These are the activations of a small neural network, seen along a few directions. Each row is one input.
Each table varies a few parts of the input and shows all the possible inputs, shuffled.
Descriptions start from the smaller parts, as in this example, which fits no table here: one of 3 separate values, together with either a single point or one of 11 places along a line or (one of 4 places along a line, together with one of 5 places around a ring).
Shared parts are said once, and a part with two or three values counts as separate values.
(in the rows, 128 means zero)

Other details of the inputs vary at random and push rows far along two fixed directions, the same in every table; ignore that.

A family of inputs:
x1: [115 123 125 120 139 120 132 129 110 126 142 128]
x2: [134 117 126 110 128 128 128 127 108 144 107 147]
x3: [126 131 125 111 134 125 129 128 104 143 111 151]
x4: [124 118 125 104 131 137 123 124 106 129 124 139]
x5: [132 120 128 115 128 129 126 129 113 142 109 144]
x6: [126 111 131 105 125 120 132 130 105 133 119 136]
x7: [136 120 128 116 129 130 125 131 114 142 112 141]
x8: [226  87 104 156 154 136 125 165 146 107 180  55]
x9: [234 105  98 172 171 125 126 174 140 111 185  62]
x10: [137 120 124 117 128 126 128 127 114 140 111 142]
x11: [118 118 121 109 138 113 136 124  99 128 138 136]
x12: [139 121 125 117 120 120 126 124 115 136 105 148]
x13: [129 113 130 100 115 132 124 120 114 131 103 143]
x14: [140 117 127 109 121 122 124 125 108 139 101 151]
x15: [136 111 130 101 117 134 122 126 114 131 107 139]
x16: [120 120 124 106 130 135 126 121 107 128 123 140]
x17: [132 119 122 100 129 132 133 123 107 131 118 141]
x18: [125 116 129 102 111 130 127 117 115 130 103 146]
x19: [116 123 130 105 136 122 135 130 102 135 127 137]
x20: [141 118 128 114 122 124 122 127 113 137 103 147]
x21: [160 119 128 103 115 121 130 112 101 134  93 138]
x22: [168 154 120 228 146 144 123 157 224  88 210  43]
x23: [117 117 124  95 128 133 128 117  98 131 117 149]
x24: [121 117 122 111 139 115 136 126 101 127 140 132]
x25: [ 52 171 150 169 112 132 133 116 185 123 138 126]
x26: [124 129 126 119 136 128 122 128 106 137 120 144]
x27: [236 107  97 178 172 123 126 175 147 110 190  57]
x28: [206 102 107 178 171 124 126 172 148  98 212  45]
x29: [114 117 130 106 119 114 137 121 109 131 114 144]
x30: [109 113 134  97 127 125 134 127 101 142 114 142]
x31: [111 117 129 105 126 118 139 122 109 136 119 140]
x32: [127 113 123  95 131 135 125 123  95 131 121 143]
x33: [142 118 129 114 121 125 121 129 113 138 105 146]
x34: [ 57 183 147 180 120 130 133 120 188 117 152 121]
x35: [ 72 174 145 178  97 137 124 108 204 110 133 124]
x36: [ 63 192 147 182 115 136 122 119 189 127 132 137]
x37: [218  92 112 168 158 123 126 174 148 103 190  51]
x38: [104 128 134 105 132 123 134 127 104 137 121 144]
x39: [126 121 127  99 128 137 128 126 106 134 114 143]
x40: [ 92 190 153 190  96 136 121 105 205 116 123 116]
x41: [125 116 132  99 113 133 123 119 114 132 102 146]
x42: [ 89 190 153 188  95 135 123 102 203 116 119 119]
x43: [127 122 129 102 129 138 126 128 110 134 116 140]
x44: [122 115 127 100 118 133 131 118 115 134 108 142]
x45: [128 134 128 122 136 130 124 133 116 139 119 141]
x46: [ 54 176 152 178 104 129 130 115 193 115 137 126]
x47: [168 117 127 107 118 122 129 116 105 133  99 131]
x48: [133 120 127 107 118 120 126 122 106 139  97 156]
x49: [ 62 172 149 169 102 144 125 110 197 119 130 128]
x50: [ 89 190 155 187  95 137 120 104 203 118 119 120]
x51: [121 113 131 105 123 117 135 125 108 132 117 141]
x52: [126 113 128 110 124 116 136 126 111 128 121 135]
x53: [114 120 123  99 126 131 129 115 101 130 116 149]
x54: [228 103  96 176 171 124 122 169 137 107 192  61]
x55: [ 56 170 149 167 112 130 134 115 184 123 139 126]
x56: [121 126 122 107 135 123 126 122  94 140 112 155]
x57: [169 116 124 106 118 120 132 115 104 131 100 131]
x58: [220  89  97 147 163 130 126 159 126 104 187  66]
x59: [124 132 126 113 134 127 127 128 106 142 111 150]
x60: [ 79 175 147 182 113 140 120 123 192 128 132 127]
x61: [ 61 183 147 174 110 145 125 114 195 116 136 129]
x62: [117 127 124 107 135 125 125 122  95 140 111 155]
x63: [152 120 129 129 125 127 119 137 125 132 117 132]
x64: [114 123 129 104 136 119 138 127 102 135 126 141]
x65: [118 124 125 109 136 116 140 127 105 132 130 137]
x66: [123 112 130  90 112 130 126 115 106 134  96 154]
x67: [119 117 123 109 140 117 134 126 101 128 139 133]
x68: [ 53 184 146 176 117 126 135 116 185 118 148 126]
x69: [114 114 129 105 127 120 138 125 106 137 120 137]
x70: [219  89 111 153 153 141 121 167 146 110 175  58]
x71: [ 58 190 144 185 116 135 119 115 185 122 139 136]
x72: [128 122 118 105 137 119 129 122  90 138 114 153]
x73: [138 118 123 116 129 125 129 127 113 140 112 141]
x74: [123 117 125 114 141 120 131 131 104 127 143 127]
x75: [121 115 131 103 120 139 127 122 117 135 109 138]
x76: [113 114 132 100 128 124 135 128 104 140 118 139]
x77: [125 113 130 101 121 139 126 124 115 136 110 137]
x78: [226  93 102 149 163 135 126 167 134 107 182  64]
Each input here is: one of 6 places along a line, together with either a single point or (one of 3 separate values, together with one of 4 places along a line).
- The inputs of x45 and x27 match in every part but the place on the line of 6. If x28 is changed in the same way as x45 into x27, which row does it become? => x11
- Which other rows does x18 become when the choice among 3 separate values takes its other values? List them by row number. => x48, x52
- Which other rows does x12 become when the choice among 3 separate values takes its other values? List them by row number. => x29, x35
- Start at x72 and move only the place on the line of 6, one step at a time. The first step leads to x54. Which rows follow, in order? => x56, x62, x71, x26

A family of inputs:
x79: [ 83 141 139 154 124 140 127 136 175 100 173  95]
x80: [145  88 107 105 160 136 138 151 109 117 171  97]
x81: [173  99 114 134 161 127 120 164 100 142 141 120]
x82: [144  82 113 103 148 136 128 145 105 113 171  99]
x83: [129 151 149 170  96 124 120 114 187 110 119 107]
x84: [ 97 166 135 180 150 132 121 145 164 141 147 126]
x85: [ 81 146 138 158 134 137 137 136 173 109 174  96]
x86: [ 52 146 148  93 103 112 150  89 101 135 102 164]
x87: [207 107 102 100 147 185  96 138 110 120 132 112]
x88: [ 65 175 137 111 123 106 132 100  97 165  76 196]
x89: [173  98 104 124 162 130 117 161  95 139 143 130]
x90: [ 71 128 156  96  85 142 124 108 132 139  75 166]
x91: [192 117 113 137 152 103 123 148  91 135 132 124]
x92: [193 104 130 126 114 114 137 130 127 124 113 106]
x93: [111  92 120  46 121 109 141  98  42 133 100 169]
x94: [129 146 138 171  98 126 122 115 186 106 127 111]
x95: [ 99 150 137 165 120 118 138 116 166  98 163 100]
x96: [174  83 118 109 130 143 127 146 129 130 125 111]
x97: [174 106 116 133 164 123 127 166 102 146 142 116]
x98: [ 40 137 150  91 108 133 144 108 114 137 112 158]
x99: [114 176 126 191 132 116 119 126 161 125 146 131]
x100: [217 132 102 120 145 152 105 120 102 117 124 120]
x101: [127  74 132  37 104 136 127 116  66 151  65 180]
x102: [127 157 146 172 103 123 129 116 187 116 121 107]
x103: [190 100 117 115 122 121 128 126 119 126 115 118]
x104: [ 94 156 127 166 131 122 139 117 168 101 170 109]
x105: [190 123 100 127 161 109 126 145  89 140 131 135]
x106: [113 143 150 163 100 144 127 133 197 120 131 101]
x107: [ 97 158 134 166 127 118 140 116 166 106 166  98]
x108: [ 69 172 142 113 115 104 134 105 101 162  76 190]
x109: [ 50 157 131 101 127 134 125 115 107 160  87 204]
x110: [177  87 126 118 130 140 130 149 130 132 126 101]
- The inputs of x105 and x109 match in every part but one. If x94 is changed in the same way as x105 into x109, which row does it become? => x101
- What is each input in this table made of? => one of 2 separate values, together with either a single point or (one of 3 separate values, together with one of 5 places around a ring)
- Which other rows does x99 become when the choice among 2 separate values takes its other values? List them by row number. => x89
- Which other rows does x96 become when the choice among 2 separate values takes its other values? List them by row number. => x103

A family of inputs:
x111: [159 109 123 125 124 131 126 133 130 123 127 114]
x112: [104 176 139 167 116 135 115 117 164 135 108 148]
x113: [121 130 125 135 143 119 134 139 123 130 146 124]
x114: [107 136 128 133 137 119 136 130 124 129 142 128]
x115: [ 66 122 130  23 126 119 129 100  15 180  41 242]
x116: [ 77 148 142 141 116 138 128 119 157 122 136 128]
x117: [ 98 161 143 155 109 124 128 114 161 126 119 132]
x118: [155 113 124 123 123 129 128 128 129 120 128 116]
x119: [ 78 146 142 141 117 138 128 123 160 123 135 130]
x120: [180 109 118 126 134 116 129 135 113 124 131 113]
x121: [135 118 118 127 147 117 133 138 110 130 146 124]
x122: [159  96 117 110 140 131 129 140 110 119 146 110]
x123: [129 116 126 120 132 134 131 129 127 120 143 115]
x124: [112 139 138 137 111 134 128 119 153 123 121 124]
x125: [142 136 127 138 123 147 115 128 144 135 111 133]
x126: [102 143 127 141 135 119 134 126 131 124 145 129]
x127: [184 106 118 120 137 118 130 135 107 125 130 110]
x128: [125 143 136 146 118 121 128 124 146 129 119 129]
x129: [ 79 145 140 143 115 138 126 119 159 122 135 131]
x130: [153 110 115 118 151 117 137 140  98 125 151 115]
x131: [144 130 128 138 122 120 127 125 132 129 120 127]
x132: [175 102 111 115 152 144 116 153 109 132 141 117]
x133: [183  95 117 110 134 129 129 136 111 121 131 105]
x134: [104 142 140 141 109 135 128 121 160 124 118 129]
- What is each input in this table made of? => one of 4 places along a line, together with either a single point or one of 5 places around a ring
- Which other rows agree with x113 in the place on the line of 4? List them by row number. => x114, x115, x121, x126, x130
- Which other rows does x115 become when the place on the line of 4 takes its other values? List them by row number. => x112, x125, x132
